A small network was shown many inputs. Here are its activations along a few directions, one row for each input.
In each table, some parts of the input vary, and every possible input appears once, in random order.
Descriptions start from the smaller parts, as in this example, which fits no table here: line(4) and (point or (values(2) and ring(5)) or ring(11)).
Shared parts are said once, and a part with two or three values counts as separate values.
In the rows, zero is written as 128.

A family of inputs:
row 1: [ 81  68  92 136 247 147 142 181 119 172  75 150 131 125  86  95  90 161]
row 2: [144 119 140 103 144 104 164 113 169 133 146  48  63 125 135  61 156 113]
row 3: [121 127  76 130 153 114 145  88 149 132 105 121 150 121 140  67 202 128]
row 4: [126 121 114 160  89 131  79 118  97 115 137 163 187 143 123 186 101 132]
row 5: [138 130  86 125 118 100 156  66 166 119 155  82 129 114 161  76 207 105]
row 6: [153 153 200 106  49 131 148 123 150 113 195  79  49 127 169 137 106 107]
row 7: [129 184 131 105 124 129 154 109 128 108 120 173 148  99 136 144 199 126]
row 8: [103 121  53 144 201 127 145 119 131 143  76 152 183 122 123  87 175 145]
row 9: [107 105 108 122 230 125 152 165 136 158  66 120 114 137  98  75 128 149]
row 10: [ 78  80  36 159 220 145 140 135 117 152  82 184 198 114 112 111 137 156]
row 11: [147 162 144 133  42 137 125  90 130 104 170 130 135 120 165 171 146  99]
row 12: [131  78 154 150 136 121  63 184  94 135 122 141 148 160  91 157  27 141]
row 13: [139 172 182  84 150 136 169 159 131 116 110 137  83 111 113 129 145 137]
row 14: [143 166 148 127  23 125 133  73 147 105 205 114 114 116 193 151 160  96]
row 15: [132 109 168 139 115 136  87 166 100 129 129 127 121 155  99 170  50 140]
row 16: [128  94  99 171 107 122  56 138  88 120 132 175 217 145 116 170  74 137]
row 17: [127 115 130 108 179 118 153 135 152 145  97  86  84 132 115  51 151 137]
row 18: [152 150 198 111  68 142 133 137 132 117 161  95  69 132 140 156  95 107]
row 19: [141 147 179 112  95 136 108 153 113 132 135 124  84 137 111 174  82 123]
row 20: [139 159 124 135  69 134 107 108 111 114 142 159 152 126 137 191 129 119]
- The inputs of row 18 and row 11 match in every part but one. If row 17 is changed in the same way as row 18 into row 11, which row does it become? => row 3
- What do these inputs look like to the network? => values(2) and (point or line(4) or line(5))

A family of inputs:
row 21: [145 170 144 118  66 124 139  86 144 113 158 109 110 123 163 136 173 103]
row 22: [114 116 105 147 134 140 114 133 111 131 113 163 162 131 122 156 113 134]
row 23: [125 127 133 122 165 131 120 158 114 137  97 139 132 131  98 129 110 141]
row 24: [112 106  89 152 134 127 116 112 122 131 130 148 171 126 133 134 134 128]
row 25: [122 115 128 117 182 125 139 153 133 137  98 110 111 134 107  89 124 144]
row 26: [124 121  95 142 135 122 113 117 121 122 120 148 176 126 128 125 142 132]
row 27: [113 100 125 128 178 130 143 149 136 149 105 116 105 134 114  98 115 136]
row 28: [155 154 205 119  37 133 111 135 121 106 190 116  90 133 151 184  81 109]
row 29: [119 153 118 106 155 139 182 119 145 124 117 141 116  98 139 106 182 132]
row 30: [123 129 115 137 139 127 111 136 110 124 106 164 163 133 114 147 125 142]
row 31: [128 111 106 131 162 118 132 127 135 137 115 112 139 128 121  86 139 135]
row 32: [156 151 180 115  50 126 116 118 131 110 176 101  89 131 146 158 110 106]
row 33: [154 158 157 115  65 118 129 100 141 111 165  96  96 129 149 144 144 105]
row 34: [114 110 125 134 162 139 125 152 117 144 105 142 129 132 105 136  99 142]
row 35: [115  98  95 138 157 123 131 125 138 144 125 114 132 129 131  94 127 132]
- What do these inputs look like to the network? => point or line(4) or (values(2) and ring(5))
- Which of the alternatives is row 29? => point
- Start at row 28 and move only the line(4) part, one step at a time. The first step leads to row 32. Which rows follow, in order? => row 33, row 21

A family of inputs:
row 36: [181 120 160 110  72  83 107 100 140  86 211  66 131 116 133 113 136 104]
row 37: [129  73  70 155 179 105  70 147 105 143  96 127 191 145  86  92  90 147]
row 38: [103  82 126 128 222 137 156 191 133 147 107 139 129 113 115  49  89 162]
row 39: [112 126 151 158  44 147 100 118 105 108 185 178 152 130 164 215  86 120]
row 40: [120 149 120 107 198 119 167 136 137 117  62 151 142 128 111  77 199 156]
row 41: [116 131 134 154  58 151 129 109 125 118 168 164 138 126 177 174 116 118]
row 42: [122 166 112 112 173 123 143 109 127 137  59 140 112 129  90 141 197 127]
row 43: [121  88  91 143 179  97 126 110 148 131  95  91 147 155 123  43 169 140]
row 44: [154 117 168 156  43 102  44 123 103 105 161 119 153 174 129 175  74 116]
row 45: [130 136  98 120 200 127 111 175  96 128  64 187 189 120  75 129 118 162]
row 46: [134  74  88 144 198  95 104 150 129 134 104 122 192 140 120  32 125 154]
row 47: [154 178 200 120  61 126  87 146  90  89 130 174 148 144 116 210 105 131]
row 48: [159 137 139 132  66 108  97  97 141 119 143  73 120 153 152 101 136 102]
row 49: [ 89  86  51 159 184 152 128 145 109 145 117 186 196 108 122 138  97 150]
row 50: [ 99  95 112 132 182 152 124 155 116 176  94 122  96 133  78 160  76 136]
row 51: [105  80 108 134 211 149 125 192 108 156  96 145 133 127  86 119  52 157]
row 52: [ 92  84  70 146 200 140 160 146 132 138 127 181 192  98 156  71 135 159]
row 53: [166 218 164  85  73 126 152 101 140 112 128 107  87 111 143 131 189 111]
row 54: [ 79  98  72 145 180 141 180 109 154 137 118 154 146 114 160  83 180 145]
row 55: [ 95 110 119 123 181 138 158 132 141 167  93 102  61 142 103 136 129 122]
row 56: [119 149 120 136  68 151 150  96 147 125 166 137 120 115 189 145 147 105]
row 57: [169 158 134 119  57 104 116  77 152 124 161  46  96 139 156  96 157  95]
row 58: [140 132 142 114  75 127 162  97 144  90 233 127 132  76 169 155 146 107]
row 59: [ 82 116  64 150 158 146 159  82 142 155 114 142 120 118 139 148 177 115]
row 60: [129 137 118 113 212 117 144 173 119 117  74 178 186 105 103  59 155 167]
row 61: [ 85 102  56 157 158 157 130 109 117 162 113 163 162 116 115 180 120 128]
row 62: [131 126 189 130  84 148 125 155 123 131 147 122  74 145 141 155  69 125]
row 63: [133 144 175 112  94 148 146 142 146 137 145  96  56 134 152 126  99 112]
row 64: [158 199 168  98  83 128 134 123 132 107 111 135 113 127 141 138 167 116]
row 65: [158 121 152 151  57 107  76 112 120 113 144 101 140 168 141 133 104 114]
row 66: [121 103  82 144 152  97 108  86 136 149  91  79 125 160 102 111 164 112]
row 67: [123  90  75 155 156 111  67 116 108 158  96 101 159 154  80 131 118 121]
row 68: [179 181 190  76  90 105 146 126 128  72 178 126 125  89 121 149 166 119]
row 69: [128 123 206 134  72 144  96 167 105 121 163 138  91 152 129 200  37 126]
row 70: [128 170 116 123  60 149 171  74 156 128 183 107  97 100 192 139 168  99]
row 71: [125 153 104 119 173 132 112 138 104 146  59 164 155 129  67 173 141 139]
row 72: [156 181 182 116  73 128 114 136 110 100 114 161 130 138 129 167 136 130]
row 73: [143 165 171  99  85 145 165 122 157 142 162  68  32 120 156 121 121 105]
row 74: [ 99  94 128 124 210 134 176 153 152 145  94 113  85 134 126  67 131 150]
row 75: [155 128 197  90 101 123 156 146 145 104 213  88  68  96 133 138  99 114]
- What do these inputs look like to the network? => values(4) and (point or line(4) or ring(5))
- The inputs of row 65 and row 62 match in every part but the values(4) part. If row 36 is changed in the same way as row 65 into row 62, which row does it become? => row 75
- The inputs of row 73 and row 57 match in every part but the values(4) part. If row 55 is changed in the same way as row 73 into row 57, which row does it become? => row 66
- Which other rows does row 60 become when the values(4) part takes its other values? List them by row number. => row 38, row 46, row 52
- Which other rows does row 54 become when the values(4) part takes its other values? List them by row number. => row 40, row 43, row 74
- Start at row 39 and move only the line(4) part, one step at a time. The first step leads to row 41. Which rows follow, in order? => row 56, row 70
